Each row below holds a small network's activations on one input, seen along a few directions.
Each table varies a few parts of the input and shows all the possible inputs, shuffled.
Descriptions start from the smaller parts, as in this example, which fits no table here: one of 5 places around a ring, together with either a single point or one of 11 places around a ring or (one of 3 separate values, together with one of 4 places along a line).
Shared parts are said once, and a part with two or three values counts as separate values.
(in the rows, 128 means zero)

Other details of the inputs shift rows strongly along two fixed directions, in all tables alike. That doesn't count.

Rows:
R1: [173  89 134  90 141 126 191 192 133 125  87 144 146]
R2: [119  98 132  98 113 163  95 191 115 113 196 115 110]
R3: [ 90 165 101 156 152  74  75  66 146 140 111 129 115]
R4: [133 148  97 142 174  72 175  98 148 155  49 172 133]
R5: [162  96 160 142  85 192 130 160  89  96 151 129 118]
R6: [162  82 173  88  98 162 123 222 111 106 190 115 128]
R7: [137 164 159 189  95 170  85 114  89 114 159 153  91]
R8: [155 114 138 121 141 125 175 121 129 134  78 138 148]
R9: [112 124 166 142  82 168  48 122 101 108 200  99 107]
R10: [159 129 182 158  75 202  94 158  79  88 172 129 107]
R11: [102 205 170 175 132 107  66  47 123 145 143 126 125]
R12: [110 193 135 161 166 117 144  68 130 166  92 159 132]
R13: [ 84 179 127 131 164  96  90  55 146 147 112 108 141]
R14: [115 162 141 179 103 143  94  65 129 130 133 137 124]
R15: [102 143  93 149 158 102 126  92 128 128 121 130 124]
R16: [118 154 158 160  88 197  86 147 108 122 207 147  99]
R17: [154 132 194 136  71 196  85 165 111  99 188 121 122]
R18: [153  65  55  54 123 110 223 220 133 135  98 103 129]
R19: [115 116  92 142 151  80 140  94 138 138 106 135 127]
R20: [107 198 160 194 115 174  89  88  92 145 173 165  90]
R21: [105 146 110 141 155 107 126  82 127 121 111 114 141]
R22: [141 135 168 107  53 205 112 175  82 116 200  69 108]
R23: [162  35 122  73 114 136 170 231 122 109 163 124 127]
R24: [150  79 166  73  98 159  99 222 121 106 188 104 126]
R25: [154  96 105 111 133 113 162 147 153 102  74 128 153]
R26: [170  43 120  83 100 159 178 231 137 109 148 141 129]
R27: [100 200 132 176  71 163  77  67  86 136 166  88  96]
R28: [ 96 145 114 101 169  93 120 109 153 153 114 118 142]
R29: [157  78 114  74 144 140 193 180 155 105  88 116 168]
R30: [158 130 142 123 143 121 161 129 130 123  76 137 147]
R31: [ 84 189 160 158 129 109  51  38 133 157 149 114 122]
R32: [112 165 128 135 150 123 142 100 153 154 112 146 142]
R33: [136 146 192 154  72 193  82 124 112 120 191 126 119]
R34: [106 129 122 102 155  80 120 105 156 162 113 123 139]
R35: [135 101 118  86 162 110 170 145 141 118 102 106 162]
R36: [ 87 166  76 139 199  48 155  61 158 168  76 149 139]
R37: [116 129 106 110 180  49 171  90 164 171  74 139 155]
R38: [123 180 172 173 121 143 114  81 111 164 139 160 114]
R39: [125 146  85 142 181  95 182  72 139 131  31 142 153]
R40: [121 101 159 117  83 169  67 178 106 121 224 119  95]
R41: [146  84 125  87 148  96 171 142 144 127 100 111 159]
R42: [117 138 169 143  86 163  40 131 104  99 192 100 107]
R43: [142  39  96  67 125 153 140 225 125  82 153  98 127]
R44: [149  93 120  94 138 113 183 157 161 145  96 143 153]
R45: [ 94 213 127 215 139 142  93  34 103 144 123 162  99]
R46: [117 118  84 126 174  52 165  70 155 140  55 123 157]
R47: [138 118 171 135  86 167  82 185  96 110 218 130  98]
R48: [166  64  87  98 129 118 179 192 152  98  86 137 141]
R49: [116 180 109 147 190  87 172  48 147 155  36 145 156]
R50: [108 166 133 178 124 111  77  86 116 127 152 136 105]
R51: [146 125 169 144  72 188  89 184 111 110 203 146 100]
R52: [128 128 183 120  98 189  94 178  95 117 224 114 116]
R53: [153  68  91  87 139 141 190 175 148  91  83 117 161]
R54: [ 79 170 106 144 160  96  86  50 140 134 108 109 134]
R55: [ 87 202 118 203 127 141  82  46 128 138 140 153 107]
R56: [157  55  39  69 117 115 217 206 127 113  83  92 129]
R57: [158  62 108 115 101 154 159 186 134 101 134 136 125]
R58: [ 90 201 164 159 132 106  43  49 134 146 142 115 122]
R59: [121 133  90 128 177  50 152  79 156 130  51 124 155]
R60: [137  51 104  89 116 129 126 187 130 103 148 108 120]
R61: [171  56  94 108 133 131 201 179 124 110  82 146 132]
R62: [129 135  92 141 171  76 187  90 147 166  54 173 132]
R63: [ 95 218 156 156  85 154  88  88  97 175 185 105  95]
R64: [129 150 107 121 171  66 167  98 179 160  53 154 157]
R65: [143  60  96  62 146  92 150 204 153 117 114 120 136]
Description of these inputs: one of 5 places around a ring, together with either a single point or (one of 3 separate values, together with one of 4 places along a line).
Q: Changing only the place on the ring of 5 turns R5 into R8. The same change can be made to R54. Which row results?
A: R13
Q: Which other rows agree with R60 in the place on the ring of 5? List them by row number.
A: R3, R7, R15, R19, R43, R45, R48, R50, R55, R56, R57, R61
Q: Which other rows does R23 become when the choice among 3 separate values takes its other values? List them by row number.
A: R36, R47
Q: Which other rows agree with R64 in the place on the ring of 5? List them by row number.
A: R1, R6, R12, R24, R28, R32, R34, R37, R38, R44, R52, R63

Rows:
R66: [146  71  45 112 136 128 206 174 117 111  79 136 120]
R67: [ 93 126  34 132 162  68 150  98 146 136  92 119 115]
R68: [116 189 139 182 115 135 101  53 122 136 107 129 123]
R69: [ 98 162 156 146 105 160  57 111 120 119 184 113 119]
R70: [117 155 160 151  94 136  65 115 113 140 183 121  99]
R71: [145 125 143 131 121 147 140 156 128 128 138 159 122]
R72: [133  90 156 111  95 172  88 189 121 103 201 119 120]
R73: [139  87 161 112 100 166  90 181 105  95 196 111 120]
R74: [125 176 136 174 122 107 123  78 128 153 106 157 116]
R75: [106 131  99  91 172  78 159 116 164 160  87 124 150]
R76: [164  81 140  98 108 190 153 201 123  89 141 121 136]
R77: [ 93 177 138 152 143 111  74  61 122 128 134 111 129]
R78: [119 176 163 176 120 166  89  82 101 117 145 127 118]
R79: [142 114 139 135 121 154 136 145 133 118 136 153 126]
R80: [151 124 135 120 110 142 165 149 122 134 118 125 137]
R81: [127 153 112 125 160 109 174 107 151 157  85 149 147]
R82: [166  73 108 105 126 118 187 164 141 113  80 137 145]
R83: [154 114 171 121 101 189 138 180  93 112 174 123 125]
R84: [148  63  98  82 133  95 159 167 152 117 102 111 146]
R85: [136 131 110 132 172  82 174 108 141 143  63 157 143]
R86: [ 92 179 148 142 144 110  92  73 119 156 145 118 122]
R87: [102 166 136 148 153  90  91  81 130 151 132 134 120]
R88: [130 114 127 108 106 132 109 136 127 109 137  94 133]
R89: [125 108 126 104 137 116 122 163 144 135 141 131 128]
R90: [145 110 146 139 127 149 136 140 115 110 131 142 128]
R91: [116 135 104 101 148  77 150 100 150 158  91 109 141]
Q: What is each input in this table made of?
A: one of 2 separate values, together with either a single point or (one of 3 separate values, together with one of 4 places along a line)
Q: Changing only the choice among 2 separate values turns R72 into R79. The same change can be made to R86. Which row results?
A: R83
Q: Which other rows does R66 become when the choice among 2 separate values takes its other values? List them by row number.
A: R67
Q: Which other rows does R69 become when the choice among 2 separate values takes its other values? List them by row number.
A: R76

Rows:
R92: [151 109  85  79 186  88 242 133 163 143  16 129 179]
R93: [ 79 121 170  70 108 118  10 153 132 126 243  49 124]
R94: [103 167  83 158 158  53 139  58 161 174  73 157 125]
R95: [187  30 153  74 126 158 167 240 128  82 138 139 147]
R96: [126 122 121 129 114 160 132 164 115 132 168 144 105]
R97: [108 208 167 191 122 113  86  47 123 173 138 161 108]
R98: [153 148 189 143  76 186 111 137 102 120 159 117 125]
R99: [159  41  86  71 103 177 184 238 101  83 145  92 122]
R100: [138 108 130 136  65 178 100 163  89  98 179  98  97]
R101: [ 86 186 114 200 130 122  61  31 115 121 132 130 106]
R102: [105 187 113 151 183  75 159  61 150 180  73 164 138]
R103: [158  89  96  87 190  77 215 124 173 116   7 133 188]
R104: [113 146 157 176 104 159  58 115 113 116 193 151  99]
Q: What is each input in this table made of?
A: either a single point or (one of 3 separate values, together with one of 4 places along a line)
Q: Which other rows does R94 become when the place on the line of 4 takes its other values? List them by row number.
A: R97, R98, R100
